A small network was shown many inputs. Here are its activations along a few directions, one row for each input.
Each table varies a few parts of the input and shows all the possible inputs, shuffled.
A made-up example of a description, with smaller parts first: line(6) and (point or line(9) or (values(3) and ring(5))).
Shared parts are said once, and a part with two or three values counts as separate values.
In the rows, zero is written as 128.

Other details of the inputs shift rows strongly along two fixed directions, in all tables alike. That doesn't count.

A family of inputs:
r1: [ 78 160 161 127 114 196  75 128 154 102 102  68  75  99 147 137  80]
r2: [103 179 151 156 136 172  89 116 156 109  64  74  94 108 164 143 123]
r3: [140 135 117 144 138 123 127 117 137 141 113 144 122 124 151 137 142]
r4: [117 190 132 140 140 173  99 108 146 119  63  92  85 106 177 162 144]
r5: [144 174  82 113 118 135 146 113 125 148  95 175  78  84 181 150 161]
r6: [106  38 140 114 124 110 111 151 127 115 193 126 174 161  54  85  92]
r7: [153 126 112 109 119 113 156 130 122 153 135 169 123 131 125 125 140]
r8: [ 95  76 178 145 128 143  95 148 143 117 165 103 162 168  68  95  78]
r9: [126 169 104  99 123 142 142 123 113 140 103 143  80 102 155 133 146]
r10: [177 136  78 159 140  69 165 149 110 134 159 151 184 106 162 153 170]
r11: [144 144 120 118 130 106 148  93 119 135 111 145 120 125 142 128 136]
r12: [137 107  91 108 128 113 136 136 115 136 140 168 134 127 120 113 152]
r13: [119 159 117 106 128 155 122 130 117 123  98 120  88 109 147 137 145]
r14: [138 109 122 114 122 108 160 127 114 148 146 158 136 139 104 110 132]
r15: [ 85 172 164 132 128 204  71 130 146  99  86  61  89 121 141 142 104]
r16: [168 116  86 111 138  85 168 119 104 152 123 182 131 126 135 130 180]
r17: [137 172  90 135 131 139 134 116 135 139  90 156  85 102 181 156 160]
r18: [114  97 177 138 125 125 134 137 134 126 148 112 155 171  80 109 108]
r19: [106 195 137 147 117 170 112 113 150 122  73 109  70  95 179 154 126]
r20: [139 212  84 148 127 158 123 158 124 109 104  91 103  66 210 179 153]
r21: [142 104  70  80 129 117 139 128 106 137 147 171 116 113 134 136 156]
r22: [104  75 142 121 127 139 100 143 136 120 167 117 140 143  93 109  90]
r23: [ 82 164 204 166 124 178  69 101 166  92  91  52 109 125 138 129  69]
r24: [142  72 132 141 138  83 130 111 128 132 162 161 180 161  95 106 116]
r25: [121  96 166 124 128 130 138 138 127 134 151 120 150 159  82 109 111]
r26: [143 151 108 112 137 114 136  97 115 127  95 136 109 114 157 140 156]
r27: [118  85 188 136 135 111 122 112 134 118 153 101 174 174  77 101  93]
r28: [163 124 103 110 141  93 167 117 113 157 126 169 129 132 135 128 169]
r29: [142  80 129 106 120  99 150 142 117 151 173 167 158 160  81  98 119]
r30: [164 135  82 154 130  93 160 168 109 129 169 139 176 108 151 148 157]
r31: [122  82 151 141 137 100 114 114 136 114 145 122 176 160  89  99 109]
r32: [141 111  79  81 119 107 158 128 103 148 151 170 107 109 130 122 143]
r33: [180 147  67 151 141  65 161 129 106 126 153 156 175  97 176 155 165]
r34: [116  97 172 158 125 118 116 125 145 129 144 117 157 152  95 107  98]
r35: [142  59 170 137 128  82 135 116 132 133 174 139 194 185  63  91  89]
r36: [154  69 113 118 140  73 145 107 114 136 164 169 184 166  91 110 143]
r37: [145 168  74  78 119 141 139 122 119 146 105 159  63  81 180 151 148]
r38: [120  85 196 154 128 118 117 133 148 128 151  99 172 180  68  98  79]
r39: [ 77 161 202 150 123 201  80 136 149  94  86  37 101 131 117 132  85]
r40: [152 132  73 118 130  98 157 122 116 145 117 186 120 117 148 134 177]
r41: [128 126 145 190 128 116 127 169 131 105 167  83 193 132 127 138 110]
r42: [137 112  81  83 124 119 143 133 104 133 138 156 104 107 133 131 154]
r43: [158 137  84 110 122  89 181 117 108 158 126 191 116 122 140 131 168]
r44: [ 67 151 216 168 128 200  62 130 167  87  93  28 120 155 109 134  73]
r45: [138  99 108 122 128 113 139 134 125 136 140 161 146 136 108 114 143]
r46: [ 70 164 194 149 116 200  69 133 159  99  99  57  95 121 127 124  70]
r47: [ 99  81 189 124 126 138 114 149 131 119 164  94 161 171  60  94  88]
r48: [146 117  99 123 129 119 142 127 125 147 136 175 127 125 134 130 147]
r49: [130 211 123 132 131 159 129 102 135 134  56 108  64  89 191 157 146]
r50: [145 114  99 110 130 119 143 126 116 142 134 166 132 133 124 132 159]
r51: [140 150 124 128 121 126 146 121 133 143 111 149 107 130 143 136 137]
r52: [104 180 127  96 127 185 106 124 133 117  88  86  54  87 174 154 125]
r53: [101  76 191 150 123 124 121 144 132 113 154  97 171 180  58  99  97]
r54: [155 133  66 127 128 106 143 172 108 115 171 128 144  83 163 155 151]
Each input here is: line(6) and (point or ring(8)).
Changing only the line(6) part turns r25 into r47. The same change can be made to r30. Which row results?
Answer: r20
List by row number the other rows that have the line(6) part in common with r4.
Answer: r2, r3, r10, r16, r28, r34, r38, r49
Change only the ring(8) part in r19. List by row number the other rows that result.
Answer: r17, r18, r40, r43, r44, r51, r53
Change only the ring(8) part in r25. List by row number the other rows that result.
Answer: r5, r7, r14, r39, r45, r48, r50

A family of inputs:
r55: [101 144 165 150 114 183 116 171 150 125 133  86 106 122 121 140  96]
r56: [ 93 152 158 136 130 163 100 155 134  96 110  57 126 127 120 127 117]
r57: [145  66 119 134 133  66 148 129 108 130 203 156 198 148  92  98 119]
r58: [118 141 154 159 141 157  72 123 153 101 128  72 139 121 147 142  83]
r59: [149 138  57  64 128 122 131 104 108 133 124 180  79  80 175 142 150]
r60: [146 124  96 152 130 120 120 135 147 146 129 167 126 111 153 136 140]
r61: [ 98 167 196 149 129 168 100 111 142  99  75  38  99 130 127 137  99]
r62: [152  67 120 126 119  65 155 140 104 129 196 145 198 145  86 103 112]
r63: [126 141 119 109 130 151 132 165 111 123 136 111 129 125 124 148 151]
r64: [134 108 114 142 144 130  98 135 131 112 133 121 161 141 119 124 140]
r65: [104  93 123 110 113 142 108 132 140 133 139 152  95 122 113 112 106]
r66: [133  81 121 129 123  95 142 147 101 116 158 134 181 145  85 111 139]
r67: [157 121 120 136 131 115 135 115 138 153 126 179 148 148 129 121 137]
r68: [144 154 123 111 121 138 167 146 114 158 131 158 110 139 130 139 143]
r69: [123  38 149  86 135 103 128 108 120 138 163 145 151 174  48  87 107]
r70: [121 138 123 145 116 133 139 154 136 141 130 126 111 110 138 125 122]
r71: [125 115 127 151 111 119 144 146 133 132 138 140 133 116 116 121 118]
r72: [102 145 187 147 142 148 106 102 139 110  94  69 120 134 123 126 113]
r73: [113 115 136 159 123 122 129 136 137 134 142 144 141 119 121 118 117]
r74: [110  39 119  89 128 119 114 132 114 120 177 149 166 163  56  87 124]
r75: [ 75 142 186 115 113 191  75 111 152 120  94  89  81 144 109 108  73]
r76: [ 79 140 187 188 117 173  74 133 174  99 112  66 118 131 129 136  72]
r77: [110 142 186 125 135 167 123 141 132 124 113  63 114 148 115 139 112]
r78: [142 142 118 134 121 113 145 103 135 140 112 170 125 139 145 133 142]
r79: [156 167 106 104 140 118 161 116 112 139  84 131  87 105 167 143 170]
r80: [174 158  77 110 152 110 140  94 126 153  80 163 101 109 186 158 185]
r81: [147  85 138 127 121  79 174 142 114 157 176 171 171 173  66  88 122]
r82: [142 164 106 120 145 119 137  88 132 132  77 134  97 113 176 161 162]
r83: [155 195  80 116 125 116 165  94 114 158  86 196  84  91 188 146 184]
r84: [ 74 151 177 160 135 178  75 134 138  83 101  48 136 130 126 126 104]
r85: [152 178  88 110 128 121 146 132 116 129 119 123 100  81 186 148 145]
r86: [148 159  51 115 138 114 140 112 113 123 100 167 112 101 186 160 193]
r87: [131 116 124 139 132 105 116 116 134 113 155 121 156 130 137 137 111]
r88: [153  69 126 111 123  92 161 168 106 139 218 142 191 157  78 115 115]
r89: [151 185 103 121 113 126 165 109 118 143  89 165  90 107 164 139 158]
Changing only one part turns r80 into r60. The same change can be made to r79. Which row results?
Answer: r70
Describe the family of inputs behind these rows.
Answer: ring(5) and (point or line(6))
A walk changes only the line(6) part. It starts at r58 and steps to r87. List the rest of the walk in order.
Answer: r57, r62, r85, r88
List by row number the other rows that have the ring(5) part in common with r74.
Answer: r56, r63, r64, r66, r84, r86
Change only the ring(5) part in r65. List by row number the other rows that result.
Answer: r59, r69, r74, r75

A family of inputs:
r90: [113 149 158 145 133 162 101 141 146 124 103  91 109 131 133 128 117]
r91: [128  86 133 115 131  97 128 102 118 128 151 151 156 162  91 111 133]
r92: [110 154 168 118 134 164 105 112 139 121 105  89 104 142 130 137 108]
r93: [121 134 144 115 136 142 113 130 132 125 117 100 110 130 127 124 117]
r94: [140 117  97  98 119 112 162 145 102 135 147 151 121 117 125 134 156]
r95: [115 154 166 171 145 134 110 116 137 102 107  61 144 122 144 140 118]
r96: [121 106 150 113 124 123 147 128 123 132 133 125 131 148  94 107 119]
r97: [112  95 132 146 135 123 113 141 128 112 151 127 165 145 102 115 120]
r98: [144 122 101 119 119  99 159 129 117 149 133 170 115 118 130 119 140]
r99: [114  95 127 138 128 116 114 129 129 117 157 131 153 131 115 115 107]
r100: [110 139 160 122 135 160 103 112 143 113  96  82 109 130 125 131 105]
r101: [157  69 107 151 128  56 159 130 118 129 193 167 210 169  92 108 133]
r102: [139 105  96 106 134  95 133 114 111 130 128 155 134 128 127 116 151]
r103: [144 223  61  88 133 163 132 119 111 135  75 136  45  62 225 176 175]
r104: [108 143 144 117 131 163 107 144 133 112 125  78 103 120 136 146 117]
r105: [130  93 148 139 133 122 126 130 137 132 133 129 153 156  93 114 120]
r106: [109 146 163 140 131 158 112 120 155 129 108  96 102 125 138 132  99]
r107: [170  79  66 112 134  73 169 143  99 152 179 208 172 133 106 121 168]
r108: [154 152  86 113 131 117 144 121 126 153 111 164  88  98 174 141 153]
r109: [120  94 142 146 134 116 122 120 136 126 130 132 152 153  97 110 131]
r110: [113 173 158 158 117 144 128 140 143 116 112  81 130 130 140 142 104]
r111: [132 155 117 128 122 144 112 117 140 127 114 128 110 102 158 136 120]
r112: [141 128 102 118 112 108 156 128 117 147 146 172 129 116 129 117 135]
r113: [123 107 126 142 132 114 113 129 131 126 126 135 145 143 115 113 136]
r114: [118 169 163 161 130 148 113 138 150 116 124  76 139 134 142 146  99]
r115: [136 157 157 155 143 125 131 133 128 123 117  82 145 122 146 143 125]
r116: [129 104 130 130 132 128 129 160 130 127 160 128 148 140 107 130 133]
r117: [143 125 117 119 118 102 164 115 118 148 132 179 117 133 126 128 137]
r118: [127 159 138 130 120 143 146 121 126 135  98 140 104 129 136 138 146]
r119: [116 133 167 136 129 145 114 118 147 131 122 115 119 142 127 131 100]
r120: [132 158 130 107 131 143 117  98 126 127  96 124  99 125 150 144 136]
r121: [116 144 109 116 132 142 110 118 119 108 117 115 114 108 150 134 133]
r122: [134  96 138 136 126 114 119 128 134 131 142 131 142 137 109 110 106]
r123: [135 173 104 126 123 139 146 135 121 140  84 143  82 103 161 142 161]
r124: [128 104 161 136 134 126 127 133 133 137 142 136 151 170  96 119 121]
r125: [147 151  77 117 126 125 134 122 121 140 123 157 107  88 171 148 145]
r126: [ 96 130 165 130 137 153  97 106 144 105 101  83 119 135 117 122 105]
r127: [128 112 128 127 124 131 126 149 135 129 155 124 130 124 128 133 119]
r128: [134 163 118 126 125 150 120 123 137 133 118 133 100 100 163 139 123]
r129: [119 101 137 145 129 121 110 133 131 117 143 134 166 146 101 106 123]
r130: [103 148 153 146 132 172 101 149 140 114 124  87 124 129 131 136 107]
r131: [102 150 169 146 121 163 123 134 143 125  95  94 110 135 122 124 117]
r132: [129  86 123 127 111 103 151 149 122 138 176 143 148 131  92 117 123]
r133: [103 158 173 121 122 162 117 116 133 116 100  92 100 139 120 130 107]
r134: [158 149  43 108 136 111 155 129 112 137 107 186  98  87 186 161 201]
r135: [165 108  87 114 133  94 157 143 112 154 162 193 150 135 121 116 163]
r136: [130 113 136 109 128 124 122 135 123 128 156 126 142 142 106 112 116]
r137: [129  92 130 114 129 127 123 143 120 114 154 112 145 136 104 128 118]
r138: [150 183 106 146 129 129 132 124 135 118 102 119 122 112 176 161 136]
r139: [133 110 134 137 125 128 116 138 131 125 144 136 159 141 107 112 121]
r140: [114  87 133 139 127 119 116 136 134 114 155 122 150 133 114 123 111]
r141: [109 146 162 120 137 164 112 119 144 122 103  80 102 133 128 130 108]
r142: [120 115 146 137 115 124 135 149 126 131 148 136 154 146  93 104 121]
r143: [122  98 131 118 130 128 117 136 118 116 154 113 154 140  99 120 106]
r144: [130 157 130 129 126 141 119 100 140 133  99 131  99 116 157 147 123]
r145: [161  81 137 138 130  55 187 143 100 143 177 151 203 151  84 106 143]
r146: [131 148 107 127 123 149 118 131 134 122 113 117  99  93 167 154 130]
r147: [118 110 130 114 118 125 142 144 110 128 155 124 141 139 100 115 118]
r148: [196 132  32  94 134  76 188 101  96 179 120 246 117 116 168 152 215]
r149: [100 140 163 149 126 148  96  99 150 115 105 103 114 132 135 133 103]
r150: [133  96 143 136 127 117 128 118 140 133 139 133 141 141 104 114 107]
r151: [130  96 129 134 129 127 122 155 130 119 150 125 154 139 106 129 127]
r152: [107 151 144 139 124 161 101 136 142 121 131  94 109 113 145 139  99]
r153: [152 118 149 156 139  98 138 128 118 119 142 102 174 136 120 127 126]
r154: [107 141 139 137 118 152 130 157 131 120 126 105 117 123 120 135 128]
r155: [140 112  94 105 131 103 133 113 109 126 139 161 143 123 127 115 150]
r156: [148 108 101 100 134 101 136 123 114 137 129 153 133 128 123 121 144]
r157: [159 170  75 108 136 130 160 117 123 161  89 173  83 103 185 152 188]
r158: [120  98 136 138 123 115 113 122 133 120 151 140 158 133 113 105 109]
r159: [135 110 128 137 130 120 118 136 130 134 127 132 142 139 111 119 129]
r160: [109 126 140 145 131 134 101 118 144 114 113 111 119 123 134 121 107]
r161: [116 182 114 133 132 152 112  95 146 122  70 122  72  92 185 151 136]
r162: [113  85 132 121 133 122 117 135 122 104 154 109 151 141 103 122 120]
r163: [120 105 151 132 119 116 148 129 133 140 139 140 133 140 102 108 110]
r164: [128 106 136 113 125 124 116 127 123 122 148 123 154 140 103 111 110]
r165: [116 112 131 131 112 122 137 143 121 136 156 131 139 130 110 116 108]
r166: [113 138 151 119 124 142 126 133 126 121 113 100 108 128 114 115 113]
r167: [125 155 108 127 122 142 144 144 115 136 120 137 110 111 143 138 146]
r168: [157 182  60  84 118 120 168 116 101 148 107 180  79  83 177 142 181]
r169: [102 144 163 153 129 157  94 108 145 114  96 100 121 143 128 133 122]
Describe the family of inputs behind these rows.
Answer: line(4) and (values(2) or (values(3) and line(6)))
Changing only the line(4) part turns r134 into r116. The same change can be made to r121. Which row results?
Answer: r103
Changing only the line(4) part turns r164 into r155. The same change can be made to r159. Which row results?
Answer: r113
Changing only the line(4) part turns r138 into r110. The same change can be made to r122. Which row results?
Answer: r98
Change only the line(6) part in r151. List by row number the other rows that result.
Answer: r105, r107, r139, r148, r159
Change only the values(3) part in r154. List by row number the other rows that result.
Answer: r94, r132
Change only the line(6) part in r157. List by row number the other rows that result.
Answer: r90, r116, r124, r130, r135
A walk changes only the line(4) part. It starts at r126 and steps to r100. List the rest of the walk in order.
Answer: r141, r96
Change only the values(2) part in r101. List by row number the other rows that result.
Answer: r95
